Each row below holds a small network's activations on one record, seen along a few directions.
Each row is followed by the record's values for the fields F, D, L, N.
A field that a record lacks is written missing.
Other fields move the rows too, some of them a lot.
(in the rows, 500 means zero)
Random noise pushes rows far along 3 fixed directions. That doesn't count. These rows show it; they differ only by the noise:
[526 539 523 542 580 501 600 484 516 492 608 549 579 436 455 502 528 500
 582 513 498 438 564 280 355]
[342 493 521 521 419 398 482 386 372 408 375 374 465 695 630 511 479 507
 620 409 429 506 515 433 548]
[608 527 496 633 563 452 624 450 505 560 651 588 635 305 530 633 494 362
 737 373 400 198 550 238 323]
[264 490 550 447 410 464 483 435 374 356 354 352 440 745 542 380 527 600
 457 512 507 712 565 450 542]
[418 499 535 526 470 500 577 476 438 453 522 483 557 472 484 456 541 482
 529 457 470 502 607 325 394]

[719 573 412 509 922 558 758 694 721 539 912 733 618 201 335 459 357 577
 583 644 486 260 504 422 245] -> F: f3 / D: d2 / L: l3 / N: missing
[355 488 443 488 435 492 555 426 490 435 462 497 428 709 575 512 460 653
 553 567 549 676 443 504 586] -> F: f3 / D: d1 / L: missing / N: n2
[490 383 440 548 535 540 584 514 584 441 606 561 444 540 475 456 414 445
 690 643 420 268 419 531 452] -> F: f3 / D: d2 / L: l3 / N: missing
[657 621 481 425 525 557 514 395 487 578 677 446 568 398 484 489 512 509
 568 512 448 451 581 436 335] -> F: f3 / D: d1 / L: l3 / N: missing
[353 399 490 475 565 388 539 520 515 492 562 519 349 685 424 454 527 775
 551 735 579 614 473 533 465] -> F: f2 / D: d1 / L: l4 / N: missing
[417 452 544 363 263 644 462 604 272 411 380 424 635 518 392 207 489 476
  96 384 489 820 773 510 484] -> F: f1 / D: d1 / L: missing / N: n1
[423 619 484 319 347 555 312 335 386 509 168 289 361 672 747 555 511 363
 472 323 458 468 334 621 786] -> F: f1 / D: d2 / L: l3 / N: missing
[520 409 581 430 418 515 616 580 359 580 543 524 601 377 469 400 522 445
 306 406 479 529 606 524 499] -> F: f4 / D: d1 / L: l3 / N: missing
[788 773 435 444 850 460 526 388 667 739 616 516 505 588 485 683 457 485
 624 656 644 323 314 411 453] -> F: f2 / D: d3 / L: l3 / N: missing
[560 543 391 589 560 393 662 514 406 624 556 458 557 251 305 459 677 394
 372 405 473 407 750 377 250] -> F: f2 / D: d3 / L: l3 / N: missing
[468 574 499 378 504 373 340 398 423 488 333 305 449 706 595 494 441 544
 539 536 564 608 528 551 557] -> F: f2 / D: d1 / L: l3 / N: missing
[486 440 564 485 401 351 268 383 408 419 402 451 428 731 668 546 341 505
 523 483 504 543 354 771 785] -> F: f4 / D: d2 / L: missing / N: n2
[622 759 422 408 787 523 604 422 650 671 731 410 333 553 345 519 695 723
 418 851 685 554 495 293 312] -> F: f2 / D: d3 / L: l3 / N: missing
[668 462 434 670 557 250 423 528 616 489 644 695 496 598 613 635 281 500
 811 398 496 353 348 618 611] -> F: f4 / D: d2 / L: missing / N: n2
[733 461 589 565 628 533 503 619 547 570 621 601 624 330 540 514 411 397
 434 432 596 503 517 551 467] -> F: f4 / D: d3 / L: missing / N: n2
[524 541 468 479 376 397 479 397 451 546 408 506 530 474 637 657 458 254
 689 236 419 288 392 522 497] -> F: f2 / D: d2 / L: l3 / N: missing
[410 367 534 409 467 449 461 500 407 436 459 454 520 716 547 475 344 652
 459 581 536 729 466 637 609] -> F: f3 / D: d1 / L: missing / N: n2
[633 398 528 458 536 419 507 550 469 478 571 496 479 549 533 502 476 489
 406 522 526 566 465 504 455] -> F: f4 / D: d2 / L: l3 / N: missing
[437 706 405 545 502 442 639 458 405 540 666 405 408 544 514 374 487 523
 474 676 408 353 603 520 227] -> F: f3 / D: d3 / L: l3 / N: missing
[526 609 559 456 327 578 450 392 449 639 291 506 550 420 618 603 508 171
 514 184 389 271 484 529 561] -> F: f1 / D: d3 / L: l3 / N: missing
[903 606 379 480 683 381 589 506 493 573 723 521 520 440 252 399 570 633
 366 755 592 514 753 407 175] -> F: f2 / D: d1 / L: l3 / N: missing
[443 731 526 358 672 560 524 353 683 550 559 409 331 727 391 492 683 707
 423 827 606 672 427 355 309] -> F: f3 / D: d3 / L: l3 / N: missing
[258 660 538 332 514 499 526 473 578 372 408 423 484 597 513 416 624 668
 456 709 557 789 441 513 472] -> F: f3 / D: d1 / L: l3 / N: missing
[444 509 362 581 624 413 542 390 657 552 520 390 380 721 626 698 486 688
 803 587 494 369 298 465 463] -> F: f3 / D: d3 / L: l4 / N: missing
[649 656 565 373 646 625 405 439 648 616 415 647 472 492 576 636 520 428
 637 508 556 326 341 473 631] -> F: f1 / D: d1 / L: l3 / N: missing
[278 450 534 449 312 672 596 487 285 488 479 416 617 170 451 364 654 215
 321 371 311 497 657 480 498] -> F: f3 / D: d2 / L: l3 / N: missing
[499 505 517 579 562 519 543 570 659 440 677 638 499 331 289 368 560 610
 461 617 532 529 558 365 377] -> F: f4 / D: d2 / L: missing / N: n1
[697 432 463 426 685 348 402 597 508 543 592 539 512 732 493 554 278 553
 488 588 476 501 371 566 536] -> F: f1 / D: d2 / L: l4 / N: missing
[410 405 464 470 367 424 384 414 444 465 209 364 454 740 809 574 418 529
 677 354 423 473 325 607 713] -> F: f1 / D: d1 / L: missing / N: n2
[447 416 483 624 405 531 602 410 426 532 555 575 550 304 554 605 605 447
 663 432 402 295 490 384 410] -> F: f3 / D: d1 / L: missing / N: n2
[515 699 542 250 499 768 434 424 522 570 291 439 435 497 540 390 672 496
 294 571 618 607 439 452 594] -> F: f1 / D: d1 / L: l3 / N: missing
[385 365 435 523 459 322 466 541 488 420 614 423 387 677 428 454 468 724
 472 569 446 642 590 552 528] -> F: f4 / D: d2 / L: l4 / N: missing
[540 353 370 462 529 360 491 670 491 502 693 484 542 559 310 403 377 656
 434 596 480 653 606 504 313] -> F: f2 / D: d2 / L: l4 / N: missing
[272 386 441 496 376 571 523 470 448 423 329 463 412 499 624 558 475 553
 629 375 457 593 492 544 639] -> F: f3 / D: d1 / L: l4 / N: missing
[576 556 313 667 456 216 409 386 430 626 502 419 438 649 621 670 307 453
 803 393 304 284 418 547 497] -> F: f2 / D: d3 / L: l4 / N: missing
[533 474 493 488 397 443 510 429 313 576 451 393 435 519 626 505 550 436
 453 429 429 432 549 476 567] -> F: f4 / D: d1 / L: l3 / N: missing
[456 476 586 515 397 649 524 588 514 518 381 555 612 302 446 399 499 369
 335 412 495 547 547 493 401] -> F: f1 / D: d3 / L: missing / N: n2
[594 509 468 531 749 441 615 699 676 397 740 660 464 479 385 496 342 682
 611 771 530 490 422 493 228] -> F: f3 / D: d2 / L: l3 / N: missing

Here are new rows. What are their fields?
[541 558 589 403 422 636 422 453 449 665 385 483 550 363 509 551 523 249
 406 351 454 307 555 512 534] -> F: f1 / D: d3 / L: l3 / N: missing
[527 540 512 540 597 537 470 534 604 508 396 498 478 569 536 498 401 512
 480 546 594 589 409 536 563] -> F: f1 / D: d3 / L: missing / N: n2
[469 472 372 610 580 492 571 595 541 596 682 488 457 388 343 461 611 567
 506 603 536 538 648 317 206] -> F: f2 / D: d3 / L: l4 / N: missing
[326 424 550 553 437 590 664 541 547 408 576 702 500 420 425 495 579 586
 562 545 540 574 529 427 427] -> F: f3 / D: d1 / L: missing / N: n2
[531 461 612 379 556 546 502 612 482 512 584 587 464 514 361 306 638 612
 262 716 582 742 588 438 384] -> F: f4 / D: d1 / L: l3 / N: missing
[807 529 613 412 744 458 383 677 584 506 627 693 603 591 387 317 321 665
 318 726 695 808 492 633 471] -> F: f4 / D: d1 / L: missing / N: n2
[545 470 568 437 345 403 428 503 259 579 443 406 487 629 513 428 475 431
 302 418 403 625 580 642 482] -> F: f4 / D: d3 / L: l3 / N: missing
[273 364 407 585 230 396 497 416 337 447 282 347 401 546 672 560 486 433
 705 282 353 374 560 473 568] -> F: f2 / D: d1 / L: l4 / N: missing
[178 591 493 473 252 452 608 424 327 569 436 262 333 489 426 381 703 407
 329 441 430 606 785 414 391] -> F: f2 / D: d3 / L: l3 / N: missing
[611 543 497 554 434 305 395 419 393 502 465 438 476 670 705 496 321 438
 499 465 470 579 573 551 586] -> F: f4 / D: d1 / L: missing / N: n2
[ 65 184 611 528  69 585 504 644 334 231 343 456 463 297 461 305 581 451
 312 177 400 718 768 608 481] -> F: f4 / D: d2 / L: missing / N: n1
[246 515 428 494 396 347 445 370 400 628 403 289 376 670 617 585 571 380
 649 397 424 376 549 506 552] -> F: f2 / D: d3 / L: l3 / N: missing
[635 564 539 530 656 645 480 550 674 588 466 681 568 391 509 620 439 446
 592 462 559 401 322 508 524] -> F: f1 / D: d3 / L: missing / N: n2
[874 699 432 349 777 545 411 396 725 638 556 532 475 587 581 657 485 519
 610 634 588 274 184 439 532] -> F: f1 / D: d2 / L: l3 / N: missing
[294 356 605 471 416 534 523 518 492 427 381 438 402 544 582 481 513 612
 502 465 528 659 487 584 687] -> F: f4 / D: d1 / L: l4 / N: missing
[157 523 522 356 393 723 640 347 576 518 489 412 402 374 429 444 863 623
 441 623 544 561 520 338 427] -> F: f3 / D: d1 / L: l3 / N: missing
[699 602 564 581 715 439 408 475 637 538 507 570 448 641 587 576 395 541
 605 585 643 424 317 590 572] -> F: f4 / D: d3 / L: missing / N: n2
[619 678 537 507 706 606 560 357 696 607 692 572 491 463 441 681 505 530
 744 565 572 307 422 460 447] -> F: f3 / D: d3 / L: l3 / N: missing
[490 334 512 567 365 378 422 586 397 505 559 509 538 487 599 418 408 464
 478 414 458 513 664 571 551] -> F: f4 / D: d1 / L: missing / N: n2
